These are the activations of a small neural network, seen along a few directions. Each row is one input.
In each table, some parts of the input vary, and every possible input appears once, in random order.
Descriptions start from the smaller parts, as in this example, which fits no table here: one of 6 places along a line, together with either a single point or one of 9 places along a line or (one of 2 separate values, together with one of 8 places around a ring).
Shared parts are said once, and a part with two or three values counts as separate values.
In the rows, zero is written as 128.

Other details of the inputs shift rows strongly along two fixed directions, in all tables alike. That doesn't count.

Table:
R1: [138 116  87 115 126 132  69 115  69 159 163 119 125]
R2: [174 104 166 155  95 109 144 158 196 106 187 111 168]
R3: [163  92 180 169 116 112 147 144 186 105 176  99 152]
R4: [126 131 136 131 143 125 162 153 147 100  82 133 137]
R5: [108 139  93 108 157 150 115  97  64 173  92 133  73]
R6: [121 112 114 126 134 124  89 109  93 145 159 119 122]
R7: [162  96 177 163 120 120 142 154 174  78 149  99 176]
R8: [163  98 176 157  97 102 151 144 196 117 186 113 154]
R9: [101 139  96 103 152 145 112  93  60 170  92 135  78]
R10: [195  97 148 157 105 132  86 149 137 119 211  83 173]
R11: [145  92 177 164 120 119 116 131 160  74 166  97 177]
R12: [119 139 112 115 121 128 125 112 116 162 135 140 102]
R13: [ 80 139  81 102 154 132  95  95  63 158 107 146  90]
R14: [110 147 133 123 126 119 162 135 160 125 107 148 119]
R15: [110 152 131 128 140 136 141 143 144  86  91 137 148]
R16: [ 98 120 149 133 137 112 161 117 148 117 100 139 112]
R17: [128 128  98 117 124 150  64  95  62 153 157 117 123]
R18: [ 66 141 166 127 149 101 214 139 187  74  36 163 122]
R19: [150  88 146 148 118 107 103 129 136 123 189 104 151]
R20: [117 155 124 117 122 126 149 151 156 106 103 148 146]
R21: [136  83 187 166 128 106 150 125 172  99 153 104 141]
R22: [157 132 136 135 113 129 123 155 155 109 152 118 159]
R23: [111 148  86 105 155 150 110 108  62 169  92 134  85]
R24: [165  98 122 132 120 137  88 112  87 159 172 100 123]
R25: [129 160  72  95 141 157 113 124  69 170  92 142  93]
R26: [ 94 152  66  93 145 141  81 117  55 140  97 146 122]
R27: [109 131 142 124 127 113 165 127 151 127 101 145 116]
R28: [164  95 173 155  92 103 146 149 194 107 185 114 166]
R29: [159 103 177 163 118 114 153 149 186 100 161 104 154]
R30: [162  92 174 156  98 104 143 144 183 105 177 110 162]
R31: [ 72 160 158 129 149 104 227 160 212  70  32 169 127]
R32: [181  84 163 158 119 126 118 128 139 136 185  89 137]
R33: [124 150 129 125 135 133 151 155 147  96  87 137 146]
R34: [ 59 152 122 120 154 119 140 137 137  58  63 157 159]
R35: [ 92 154 133 122 155 123 180 145 152 101  53 152 117]
R36: [150 130 111 132 129 151  73 123  92 132 167 107 145]
R37: [ 77 164 151 121 132 105 212 169 209  54  37 173 156]
R38: [118 146 132 122 124 119 167 141 162 129 106 149 122]
R39: [110 120 148 129 142 117 164 126 140 116  87 133 116]
R40: [ 69 156 159 136 162 118 198 163 187  27  22 155 164]
R41: [186  86 155 156 115 130 113 135 135 128 184  89 148]
R42: [111 145  82  93 137 144 112 106  65 170  94 146  89]
R43: [144 111 126 129 113 129  96 100 102 172 178 115 108]
R44: [106 142  89  96 140 140 117  97  68 179  97 145  78]
R45: [128 118 107 119 121 134  90  88  80 187 165 124  90]
R46: [ 93 151  86  97 132 136 116  92  82 185 110 156  73]
R47: [ 80 161 157 127 146 107 222 163 208  70  36 166 132]
R48: [ 98 155  85  94 131 139 116  96  80 184 108 155  78]
R49: [129 140 132 128 138 126 162 157 153 103  88 138 138]
R50: [102 160  79  97 135 142 116 102  85 184 110 154  77]
R51: [147 119 116 133 133 153  76 110  81 135 156 104 136]
R52: [165 107 144 149  94 127  82 125 144 121 218 103 167]
R53: [164 107 124 137 129 137 103 123 100 159 163 101 119]
R54: [166 139  84 110 117 151  87 125  82 181 163 121 110]
R55: [ 52 182  91  90 150 139 144 114 102 110  33 179 110]
R56: [177 118 118 132 110 137  99 127 114 172 190 106 121]
R57: [175 110 124 138 122 137  99 127 109 161 180 102 124]
R58: [144 121 163 153 105 117 128 148 188  81 174 117 180]
R59: [148 113 117 126 125 142  85 115  83 142 151 107 132]
R60: [148 113 141 143  99 127  90 121 139 120 197 113 161]
R61: [105 159  76  91 130 148 100 109  66 162  98 149 103]
R62: [ 65 174  97  99 170 135 172 126 113 128  22 171  84]
R63: [ 96 139 142 126 157 127 178 131 141 108  56 143 109]
R64: [153 114 147 147 127 128 123 153 143  96 138 106 164]
R65: [107 176  70  94 141 160  91 115  70 150 102 146 110]
R66: [144 116 101 126 140 147  82 101  65 182 158 107  95]
R67: [ 89 147 132 116 139 122 165 139 143  89  57 153 137]
R68: [156 126 109 119 105 132 105 125 114 164 170 125 123]
R69: [158  94 179 157  96 100 151 139 194 117 184 114 153]
R70: [163 109 141 141  94 122 103 135 146 128 193 111 160]
R71: [133 112 152 144 110 110 140 123 166 132 166 126 128]
R72: [170 117 122 133 120 139 107 127 110 163 168 107 118]
Each input here is: one of 6 places along a line, together with either a single point or one of 11 places around a ring.
Q: The inputs of R69 and R60 match in every part but the place on the line of 6. If R19 is changed in the same way as R69 into R60, which row does it become?
A: R34
Q: The inputs of R14 and R20 match in every part but the place on the line of 6. If R48 is changed in the same way as R14 into R20, which row does it become?
A: R70
Q: Which other rows agree with R42 in the place on the line of 6? List them by row number.
A: R1, R2, R4, R24, R25, R28, R30, R41, R49, R54, R68
Q: Which other rows agree with R71 in the place on the line of 6? List them by row number.
A: R3, R5, R13, R16, R21, R31, R45, R46, R50, R62, R66
Q: Change only the place on the ring of 11 in R69. List by row number the other rows that result.
A: R8, R27, R32, R38, R39, R44, R53, R56, R57, R72

Table:
R73: [ 86 174 131 105 149 115 243 161 191 124  15 180  86]
R74: [151 118 106 129 107 140  67 100  95 163 209 113 132]
R75: [116 118 161 146 135 104 165 137 181 101 128 132 129]
R76: [157 103 135 133 126 138 102 114  97 140 154  99 131]
R77: [ 84 166 131 123 157 121 174 159 157  81  50 152 136]
R78: [153 140 129 123 118 143 149 118 129 179 134 128  88]
R79: [122 105 165 145 105  98 153 131 180 107 150 132 145]
R80: [161 100 146 157 122 124 104 125 140 133 203 103 145]
R81: [177 115 111 131 117 162  64 119  79 146 183  94 138]
R82: [138 102 146 140 105 106 125 128 147 126 165 125 142]
R83: [152  94 171 147 103 100 139 149 177  89 159 113 179]
R84: [148  91 172 155 129  99 157 157 176  87 137 111 165]
R85: [116 124 102 108 139 144 110 100  67 165 104 127  94]
R86: [164 111 132 136 124 143  98 120 100 132 152 102 138]
R87: [138 136 112 132 133 157  90 120  98 132 146 118 133]
R88: [162 106 148 142 102 116 116 143 150 103 166 113 172]
R89: [113 131  89  99 123 129 101 109  77 166 114 145 109]
R90: [147 102 117 132 122 124  95 107  94 178 181 112 100]
R91: [115 127  87 109 144 130 113 111  76 174 110 136  88]
R92: [ 96 153 110 108 156 125 169 148 125 104  41 157 122]
R93: [127 102 172 153 124 112 157 120 169 108 135 118 128]
R94: [110 127 166 146 137 118 165 118 174  98 112 134 122]
R95: [133 118  97 116 127 148  86  88  56 186 147 117  86]
R96: [149  87 147 145 126 108 129 137 137 129 153 109 137]
R97: [ 82 164 103 111 158 150 137 103 103 132  69 154  98]
R98: [110 136 164 145 139 125 155 136 165  94 102 122 140]
R99: [101 133 152 131 119 106 159 128 179  97 123 149 137]
R100: [185 121 114 120  83 137 108 120 126 203 206 116 104]
R101: [115 157  78 105 127 153  91 120  89 137 121 144 131]
R102: [132 121 158 150 133 111 140 147 166 104 145 114 148]
R103: [ 82 189  55  77 168 154 133 135  64 137  24 171  91]
R104: [ 95 171  75  91 136 146  97 108  74 162 102 147 102]
R105: [131 131 167 151 128 131 137 148 160  88 131 110 158]
R106: [112 151 126 115 125 126 150 158 155  78  82 153 161]
R107: [110 156  84 110 151 146 115 132 100 127  94 144 119]
R108: [138 129 150 143 106 121 115 150 158  96 162 115 173]
Q: Describe the family of inputs behind these rows.
A: one of 3 separate values, together with either a single point or one of 11 places around a ring
Q: The inputs of R74 and R97 match in every part but the choice among 3 separate values. If R104 is changed in the same way as R74 into R97, which row does it become?
A: R98
Q: Which other rows agree with R107 in the choice among 3 separate values? List them by row number.
A: R73, R75, R77, R80, R84, R90, R91, R92, R96, R102, R103
Q: Change only the choice among 3 separate values in R101. List by row number the other rows that result.
A: R87, R107
